A small network was trained on invented records. Each row is its activation on one of them, seen along a few directions.
Records have a field called NANIL. Each example row is followed by its value.
The largest differences between rows may come from other fields.
Strong random noise was added to every row along 21 fixed directions; ignore it. To show where, here is one row again and again, with new noise each time:
[ 376 -341   75   32 -115 -568  533  274 -222  319   14  334 -484 -351
  122 -580  -29 -232  275  -10 -324  271  148  126  -56 -154  -84  523
  195  329  414   54  292  -73 -205  139 -277  354  -91]
[ 248   66  405   -1 -288   26   35  -74 -122    5 -190  282 -406 -209
   58   21 -744 -738  148 -208  232  140 -115 -313  128  -19 -401  153
 -414  -13  -65 -231 -408  222  -26   60  459 -131  233]
[-290  288   28   -1  -24  490  -45  347 -190  140  466 -427 -119  -72
 -159   -9 -415  391 -253  491 -200  128 -115 -243 -165   54  143  -65
 -548  -22 -118  336   45  761  403  219 -145 -120 -262]
[ 141  336  133  137   20  605 -127 -127 -446  -52 -170  297   -7  522
   37  284 -332   16  -36  120  -90   21 -418 -537   83  222  -59  307
 -216  -20 -229  110 -470  329  313  236  510 -580  172]
[ 453  138  100 -323 -472   80 -838  308  -21   38  -12  218  166 -118
  271  -39  224  -42  381 -475   -3  241   -1 -211 -162  362  217 -271
  288   25  -97   40   39 -548 -564   64  357  377  361]
[-172  -16  -59  129  165  278  112 -612 -211 -351  -63  260 -182  390
   25 -202  217  206  -61   84 -327   89   11 -179  300   -3  243  315
  301  346  -68 -170 -173  131 -112  -10  212  -68  169]
[ 223   66  -73  406   75   93   49  -88  -36  -68  -89  146  369 -273
 -124  273 -181  148  102 -784  670  134 -116 -237  254    5    1 -302
  238   75  -93 -174  223 -211 -316  -20  373 -386  -78]
[ 103   59 -275  120 -181  207  -89 -474  -50   35  360  -58  -85   87
   80  298  322 -244 -229  169 -329  -62  402 -127  134  -75  297  185
  432   96  166 -194  476 -572   62 -310  398  -34  120]
[-100  -37  115  -46 -256 -124  134  257  703 -350   47  235 -110 -261
   91 -348 -129 -268 -307  237 -389   19  244 -219  185 -493 -486 -195
 -150 -225    5  -22 -133   28  272 -509  181 -495   53]
[-325  111  294  148 -220  -97  238  370  396  -70  -35  280 -165 -334
    3 -149  258    2 -366 -134  -27   14 -173 -221   89 -392 -154 -208
 -541  -22  275  162 -164  429   -7  -64   99 -147   34]
[-246   90  296 -285 -408  236 -226  279 -306  151 -460 -226  242  -61
   13 -163 -127 -158  425  298  117  415 -283  183   40  241  233  -22
  -70  268  -57  219  107    8 -122  173 -140  212  318]
[  52   22   93  -23  -31   77 -263 -209 -327 -337   29  334 -223   22
 -124  -87 -276  -44  322 -451  346  105   -4 -135  222   95  -17  -54
    0  294 -200 -440  136  101 -287  404  289   10  -66]
[ -27   90  543  -12  394  633   79    5   -6 -522  209  -73  331  384
  626 -559 -368  -99  189    0 -406  -63 -191  -64 -478 -188 -350   37
  -56 -587 -262 -240  -13  539  302   48  466 -241  162]
[-119  308 -225 -279  150   64 -112   21  436 -479   30  245  500  -90
  328  663 -198 -381 -527 -311 -164  -97  202 -132  214 -162   78 -347
    4 -178 -113 -334 -122 -174 -120 -329  264 -131   18]
[  40  118 -145  183  539 -421  485  197  371   -1   72  202  -36  164
 -232   38   70  673  141   15  -62 -227 -421  276 -444  250  -19    5
  130 -327   51   65 -393  409  179  482 -417  166 -229]
[-568  237 -362  237   22  -51   27  450  511 -550 -132 -203 -242  538
 -417 -467 -166  235    6  436  -47   -2 -255 -279 -351  -35 -246 -148
 -250 -536  397  527 -604  153   81  -83  214   30   -1]
[ 196  256 -165   70  204   47 -357  243 -165 -510 -416  -92  133  -81
 -144 -237   96  272  215  145   79  179  -74  144  122  384 -107  -70
  430  135 -331 -259  232 -216 -434  318  -42  262   -2]
[  40  119  -68  450 -117  -61  291  110   79 -111 -281 -216 -445  101
 -336 -212 -208   85  298  -81  352  168   24 -154 -126 -204 -181  -14
 -485  345  461  196  121  448 -179  253  281  248 -202]
[-155  453 -179  489 -518  462 -416   16  300   87 -609 -201  -44   29
   46  -28  186  -80 -202  299  -99   35  -89 -383  437  357 -233  -66
 -181   72   33 -315  -65  130  152   10   48 -380  152]
[-389  -97 -162 -164  333 -186  628  500  351  -39   28   59  254  -72
 -117  310  205  197 -391   29 -149  276 -103  477  289 -256  625  110
  164 -287  145  207   92 -266 -172  -88 -189 -178  232]
[-228   20 -309  387  330  235 -109 -142 -300    6  -93 -312 -113  363
 -217  193   87  160 -125 -241  393 -167 -252  -75  -86  285  270  187
   40 -397  228   69 -165  -28 -185  203  121   52  108]
[ 206 -178 -171  130  147 -293 -213 -387  -21  201 -105  -29  282  324
  189  226  434  147  -46   55   36 -491  264  260  120  233 -107 -102
  428  -93 -174 -287  204 -162  341  -61 -416   93 -380]
[ 302  -54 -319  336  432 -154 -430 -150  149 -541 -330  -44 -440  180
 -303   28  378  579 -540 -266  266 -256  273 -306  338   41 -203 -176
  -98  -56 -234   91 -593  207 -487 -137  147  181 -149]

[-153   77   45  -53   22  301 -165 -649  -66 -158 -134  -24  -16 -272
  258 -236  540 -112  111  -57 -388 -186 -216 -135 -522  113  107  132
  306  306  335  -91 -180    6 -258  -87  -38  393  452] : duk
[-394  230 -291 -200 -384  214 -150   48  550  170  124   32 -367   16
  -38   86 -361  -77  239  -58 -285 -120   46  -49 -159  176   79  -37
 -568  130  285 -503   88  692  386  650 -367 -210 -157] : rupo
[-164  -10  355  -69   -4  514  284 -455   95  280   91 -139  568 -131
  314  188  310  427  -34  153 -321  -45 -165  118    2 -133  249  -85
   86  342 -204  -27  106  437  437 -249 -241 -406  165] : fuv
[ 109 -204 -253 -150  114   25 -161  -47 -211 -372 -427  302  296   54
 -108   -2  -19  -25  463 -395  245 -225  -60  -35 -311 -225 -233   54
  198  330  248    7  347 -219  -18  195  -15 -425  -34] : fuv
[ -48  150  153  268 -554 -463  259 -190 -185  376  -21  324  288  626
  -54 -126  333  203  477  252  114  221 -242 -266  -72  119  105 -217
  245  442  243  704 -268 -260  124 -235  263  510 -259] : vikop
[-466  200  326   19  122  471 -278 -259  317 -270  565 -154  429  339
  104 -179  -91  618  -75  -45   38  -64  -87 -153   21   66   38 -716
 -174 -294 -563 -116 -264  579  335  -97  226 -161 -194] : kidu
[-540 -123  300 -271   38 -108   -9 -449 -316  -27  -20 -147   91 -112
   97  -12  379 -304 -232  406  -79 -150 -151  243   -8   97  189   79
  198 -109  -42   94 -385 -199  -61 -397 -246  566  339] : mog
[ 125 -542   19  255   67 -308  316 -250  -22  114 -552 -388  320  -20
   31 -293  -93 -167  188   30  333   13  222  220  108 -240 -357  -16
  284   22   57  272   84 -230   64 -595 -192 -157  -73] : vikop
[ 141 -138  -22   44  120  268 -305 -667 -392  348   19 -400   55  133
  218  217  -90   11   38 -348  226  -43   26  -61  -40  441  264   33
  146    8 -143  -75 -425   45 -267 -160  -27  393  205] : niro
[   9  -97  273 -305  137 -101 -228   25  174 -496 -141  143    1 -289
 -220    1  199 -105  -63   52  155   11  -21  277  172 -115 -108 -189
  243 -195 -430 -152  -88 -420 -204 -120  188  -52  426] : los
[-153  263   38  102  103 -127   79  -19  -52   43 -161  103  481  -20
  227  550  335 -314 -258 -174  157 -222 -311  -75 -194   41   26 -127
   25 -220  274  176 -190 -309 -102 -246  197  274  112] : los
[-377  129 -192   92  461 -182 -132  157 -374 -872  193  143  -69   73
   27 -304  122 -541 -297   67   23 -378   42   74 -125 -117 -448  130
  215 -438  152 -479  430 -448 -146  122  192  178 -280] : ter
[ -49 -214  -29 -344  403   -2 -106  483 -162 -297  383   37  431 -839
  -17 -377 -266  356 -437  169 -244  -25   92 -149 -103 -256 -348 -262
  250 -136 -449  367   51   60  182 -393 -500 -507 -313] : zofa
[-190 -160  324 -350   31  -72   58  202  105   -7  391  -66  105  308
  283 -215  -55  -38  113  -23 -192   -5  -39  178 -318 -168  206  -14
 -113 -479   33  186 -152  134   48 -105   47  294   69] : kib
[-222 -223  273  -22   43   86   11   61  241   32 -264  283  -61  183
  -65 -149  749  749 -106  126 -143 -126  -80  437  636  -98   68   -3
 -133  197 -382 -354  215  475  423  334 -567 -672  -47] : mog
[-411   31 -157 -163  -72  -36 -566  -72  -95  197  146  209   13  344
  162 -125  329  291  -92 -144 -151 -200 -120  -24  172  633  326  -92
   36  -94 -185 -236 -292  155   20  395 -563  225 -135] : tozo
[ 111  -14 -383 -249   83 -169  -58  -90  349 -187 -728 -153  293  -40
 -157 -135  177   73  421  589 -352 -263 -127  197 -673  207 -265  115
  520  103  147  416 -184 -261  185  -86 -506    7  240] : rupo
[ 495 -267 -249    5  518   10  307 -220 -237   11  116 -346 -244 -313
   49  225 -412  -23 -260 -342  -53   82  406  -15 -131 -192  256  334
   -8  180   99  188   68  130 -419  -98   26  219   -5] : penif
[ 385  482  290  315 -228  -70   15 -134   18  -84   99  452  330  171
  313  -74  477  177 -122  418 -440 -125  204 -336  161 -123 -492 -317
  -10  609 -277  -39  327  123  439  -37  325    9 -561] : kidu
[ 252  -35   23   -9 -153 -201  220 -371 -122  125  607  436 -394   93
  -97   54 -399 -394  287   20 -160   10   87 -157  -88  -63 -141  286
  266   60   39 -245   -2 -339  288    0  425 -108  -24] : niz
[ 356 -258  218 -118  115  148  618 -444   37  427  259  190 -199  316
  387  159   61  128  -74   -4 -654  252  186   22   95 -142  612  536
  147  127  -46  161 -326  159    3 -226  151   19  369] : nek
[  13  338  196   -7 -397  106 -202   33  146  105  493  178  108 -204
  612 -100 -288 -348  -60 -504 -138  270  123 -412  140  146   73 -337
 -194   12  -41 -488  -53  149 -277  -74  306  417 -160] : duk
[ 414  101  -71  -12 -328   32 -241 -279 -291  724   59  199 -456  605
  -33  337  406  424  335   27 -227 -181 -258 -371 -540  446  436  328
 -180  290  382  561 -560  238  104  319   34  434  119] : zov
[-423  -36 -161  229  143  566  377 -727 -346 -167   61 -302  -56 -227
 -150 -252  112  430   16 -159 -118  425   28 -176  165 -137  631  212
  198  834  230   55  244  303 -507  -60   27  141  141] : kib
[ 501  185  164 -217 -210 -228 -259  259 -225  434 -564  115  236  -33
   70  620  -43 -275  275  -39  354 -164 -262  103 -245  310 -171  -28
 -237  129   -2  285 -157  -94   71  326 -124  142   66] : dut
[-150  158    0  -42  -91  158 -382  -51 -120   57    0  204  193  468
   67   15   32  304  -35 -266   82    6 -397 -538 -121  295  157 -178
  -93 -144  -11  496 -819  130 -108 -160  207  103  113] : doka
[ 306 -145 -144 -399   20  -48  -88   49  205   96  440 -185 -242   20
  -12  -28 -288  -52  497  174 -302   19  127  387 -452  224  195  222
  415 -365  -30 -297  286 -419   85  169  -38   84  226] : zov
[ 422   18 -218   91   13 -205 -119 -106   68  -66   38  102 -355  303
 -255  181  158  350  217 -179  122   -9  276   60   94   38   40  -68
  -58  324  -42 -132  145   34 -142  304  168  176 -231] : niro
[ 577  324  263   76   19 -159  226   -9  324  130  474  137  170 -132
  185  398  324  281 -143  260 -379  -91   29   30 -161  -23  -59 -126
  174  -18 -283  -40   54  -42  240 -184  282  153 -112] : niz
[  -6   29  -88  194  376   10  219  -82 -556  201  256  -88  429   83
 -161  652 -533 -247   37 -473  764 -112 -367  -22 -184  127  136   37
  178 -494   62  110   67 -393  -21   17  313 -131 -121] : doka
[-142  272 -117 -267 -157 -258 -461  292  287 -111 -206  575   19 -414
  -25  114  469   84   35 -521   35   69 -233   84  112  399  271 -220
  154  131  -45 -335 -126 -332 -616  503 -176  240  288] : zofa
[-541  170   98 -261 -142  -67  -46  404  117 -365  436 -209   -7 -289
    9 -591 -426 -132   95  387 -150  321  151  271   58   31  -54 -268
  -71  -34 -207 -386  424  142  -20  140 -280  361 -294] : ter
[ 206   -4  -52  198  324 -248  223  -83  342    4  138  125 -239  175
   37  -60   88   18    2  -69 -141 -266 -118  204 -200  275 -125  227
  256 -632   22 -347 -256  -61   69  162   -5   91  102] : tozo
[  -9   12  -84  507 -112 -195 -149 -200  -92  -72 -124 -106 -417   86
  -22 -294  175 -638  178 -239  350 -153   55   82   65  210 -280  143
  224 -331  326 -597  261 -588 -317  181  365  388  144] : penif
[-157  414  398   55   18  112  273  314 -385   82  414   18  594  180
  501 -150  144  200  -33  279 -271  245 -265  -36 -147  139  213 -100
  141  -27 -199  148  290  114   27   40  127  479 -311] : nek
[  91 -113 -531 -306  182  -69 -278  162  106 -259  667    5 -408  -10
 -394  -75 -660  300  146    8  -81 -109  192 -172 -341   97  -67  -20
  105 -246  -52   36 -150    5  151  159 -117 -225 -243] : dut

Here are new rows. What is NANIL for each?
[  -5   25  139 -329 -325 -244   30  455  594   24  119  200  170  219
  394 -390 -140   72  375   21 -473   46  150  -72 -440 -279 -277 -343
 -385  103  289  251   10  390  265  -38 -109  172 -315] : doka
[-206  170  119 -195 -299    6 -225   88 -251  -62   -6  410 -427 -376
 -222   57  212 -260 -151   48  -59    5 -296 -313  -71   67  154  201
 -206  112  131  194 -227  -55 -265  188  149   99  371] : rupo
[ 380 -196 -243  -71 -165 -163 -383  227   68  443  176   79 -203  326
  369  163  304   37 -278 -339 -210   91  511  124  538  301  459  219
  108 -244 -143 -349  208 -352 -229   85 -149  112  -84] : ter
[ 275  121 -509  -86   55 -117 -255  717  -64 -147 -109  317  -50 -218
  119  126 -156 -257 -299 -201 -199  131  147 -156  333  107  -57  218
  115 -185   44 -215  247 -500 -330  147  -36 -271  -44] : dut
[-148 -107  -93  283 -570   -8 -201 -133  181  436  277 -277 -773  251
  -90 -552 -103 -242  156  646 -322 -398  217 -202 -282   65 -556  219
 -413 -170  385 -180   44  332  845  127 -257 -125 -243] : fuv
[  15   76  351 -143 -487   82 -411 -112  341  327   48 -315  453 -161
  228  -26  118 -172  187  258  -28 -168   68   71 -292  166 -126 -498
   42 -192 -234  109  107  -82  392 -263 -131   64  104] : tozo
[ 111  -36   97  -87   72   48 -213  221 -419 -413 -146 -155   39 -328
 -416 -385 -558 -122  213  564  267   59 -138 -107 -127   43 -612  -34
  210  -73 -433  228  -18 -184  144 -116  -13 -282  -56] : nek
[-441  259 -332  153 -121 -350  150   86  498 -423  378  161   59   66
  -57  169  -41 -260 -278  -42   48 -122  321  -67  198 -285 -102 -409
  -67 -125  287 -346  351 -208   82 -170  257   72 -457] : penif
[ 273  260 -477 -188  110   33 -245  399  217  -90   58  122   74  392
  268  337  -29  174   64 -212 -337 -189   36  -10 -204  187   49   26
  -37 -110  185 -336   75   15   19  295  -61   75 -224] : fuv
[-506 -259 -128 -483   67  -40 -351  190   65 -354 -207  -90  571 -369
   71 -299  276   -5  375 -174    9 -190   -8  504 -354 -102   -7 -350
  317  155  130 -196  641 -170 -102  147 -670   24  -12] : vikop
[-159 -462  400  158 -200  519 -358 -458 -103  224 -579 -696 -191   -2
  211 -614  372  -27  102  -90  144   -8   59  -12   23 -100  -61   73
 -285  110  115  205 -140  417 -108 -364 -101   76  534] : los
[ -32   -4   99 -411  -68  -21  -90  161   44  -76   66  758 -186   80
 -124  224  238   19   21 -124 -214   48 -286   70  209    7  197  184
   60   14 -113 -133 -233 -249   15  340  107 -485  427] : niro
[-193   32 -200  122  231 -204  361  153  -17  -44  548  387  212  -81
  -98  321 -228   40 -341 -349  154 -232 -240 -407 -219 -209   30  -66
   65 -446  173  261 -179  -83  146 -206  161 -395 -290] : nek
[-489  -92  159 -394  119  -16  174    3    5  -60   36   24  -59   30
 -197  215  215  168 -211  342 -132 -170  -68  262 -114 -354  309   32
 -455  182   36  373  -57  497  260  109 -297  -33   17] : zofa
[ 657   57  366  -40 -121  164 -241 -248 -306  180  681   -2  331   12
  307 -239  104  428  250  248 -294 -106  158 -357 -471   70 -210 -244
  366  120 -464  314  244   98  383 -265  259  144 -362] : rupo
[-309 -241 -107 -382    2 -194  351  151 -250  346  249   67   62  256
 -240  784 -303 -333  -76  -69  315  101  125  428  361 -262  583  187
 -163  -80  138   82  335 -396  247   73  -42 -276  -31] : mog
[-112   71    9  159  204 -177  295  424  119   49  164  -48  -55 -311
 -482  255   89  401 -449  122  341  165 -288  148  366  -26   62 -158
  -76 -281 -237  249 -268 -105  -38 -136  -41 -250   12] : niro
[ 499  219   14  -96  311   28  133  859 -137 -241 -364 -228   15  138
 -191   73  -72  358  435   44   99  289 -242  361 -467   13  112  126
 -144   52   75  429  329   29 -411  619  204  381   57] : penif
